These are the activations of a small network on made-up records, seen along a few directions, one row for each record.
Here are examples, each followed by its value of one field, TISEF.
The word missing means that the record has no TISEF.
[  9  16 -34  -7 -40  16  26  10 -23   1 -16   3  -6  -7]	bezif
[  0 -11 -37 -32 -56 -15   2  16  13 -19  -7  -8 -13 -18]	nasep
[-14   7 -35 -20   0  -5  -5  16 -23  18  -4 -10  36  23]	suke
[-18   5 -16   7   0  43 -11  23  21 -21 -33 -23  18 -19]	suke
[  3  -5 -36 -10   9  24  -9  12  -5 -52  15  24  -7   9]	taf
[ -2  10   7  33 -27   2 -15 -12  -5 -17  54  -1   3  -6]	missing
[ 13  23 -13   9   9   9   8  44   7  16   2  44 -11  11]	fuf
[-22  -3 -32  -4   5  -4 -21  50  12  -6 -15 -18 -17  16]	fuf
[-13  -9 -13  21   0  14  42  -5  39  14  34 -14 -19  14]	tolis
[-33 -10 -24  11  17  15  26   2  21 -24  13  -1  -3 -21]	bezif
[-20 -12 -28   7 -14  38   6   5  10 -16 -32 -13  -2 -35]	bezif
[-24 -23  19   9 -18 -16 -19  15 -31 -22  18   0  -1  -7]	missing
[  9   5 -29   6  -6   0  31  24  -6  17  11  39 -32 -22]	nasep
[-28 -12 -41   8 -18  -4  10  -8  21   2  -6 -13 -24  18]	tolis
[-17  16 -22   3  27  28  16  -4  19 -40  15   2  -8  -1]	taf
[-12   2  -6   1 -10  39 -15  22  45  -3 -33  -9 -10   1]	lipo
[-13 -30  22  -6 -24 -23  -9   4 -20 -22  36   1 -15 -13]	missing
[ 16   9 -21   0 -22  -2  -2  39  34  -4  -1 -33   2  15]	fuf
[-15   6   3 -13   5   9  10  21  42 -10  20  18   2  25]	lipo
[ 22 -24 -34 -29 -18   0  15  -7  13  19  20   3  -5 -34]	nasep
[ 18  28 -31   6  13  32  19  13 -24 -13   8  38 -18   8]	taf
[-22  -9 -38  -5 -35  -5  12 -15  12   4  -1  -2 -12  30]	tolis
[ -6   5 -22 -27  -9 -10  -8  18   3  39  -6   8   8  42]	lipo
[-14  18 -15  27  29  15  27  10  34  -8  25 -22  26  11]	suke

Here are new rows. What is TISEF for each?
[ -8  16 -18 -13  10  24  21  -2   6 -41  24  13   3   9]	taf
[-26 -15 -19 -40  -2  -3  35   0   5   7  40  15 -11 -33]	nasep
[ 13   5 -40  24  26  23   5   5  11 -30  18   1  -7  12]	taf
[  7 -11  21   0  18 -20 -13 -35 -13  22  11  -5  -2  -8]	missing
[ -6  32 -31   4   1  10  10  37 -33  16 -19   3   6  20]	suke
[ 16   3  32  30  17   6   2 -25 -13   4 -14 -10 -12  -6]	missing
[-29 -19 -50   1   1   0  -2  25 -14 -16 -15 -19 -17  -6]	bezif
[-23  17 -38  -1  -7  -9  -3   5   5 -19 -13  -5  35  24]	suke
[  7  14  -6  16 -11  34   4  15  48  19 -21 -20  -1  14]	lipo
[ 26  -9 -11 -28  -2  10 -12  10  35  20   5  17  11  10]	lipo
[  3   3  17  27   3 -27   5 -39  -8  18   5   5 -19 -14]	missing
[-23  -9 -21  -6   1  12  31   2   7 -24  24   7   6 -10]	bezif
[ -3 -20 -41  31  17   9  14  11  13 -13  15  -1  -2  -8]	bezif
[-31 -18 -22 -33   8  18  33  -7 -13  -8  36   9   7 -22]	bezif
[  5   8 -27 -32 -27   2  -5  11  -4  -2  -2 -16  45  10]	suke
[ -1 -29 -41   4   4  22  -9   5  23 -34 -13  -4  -7 -36]	bezif
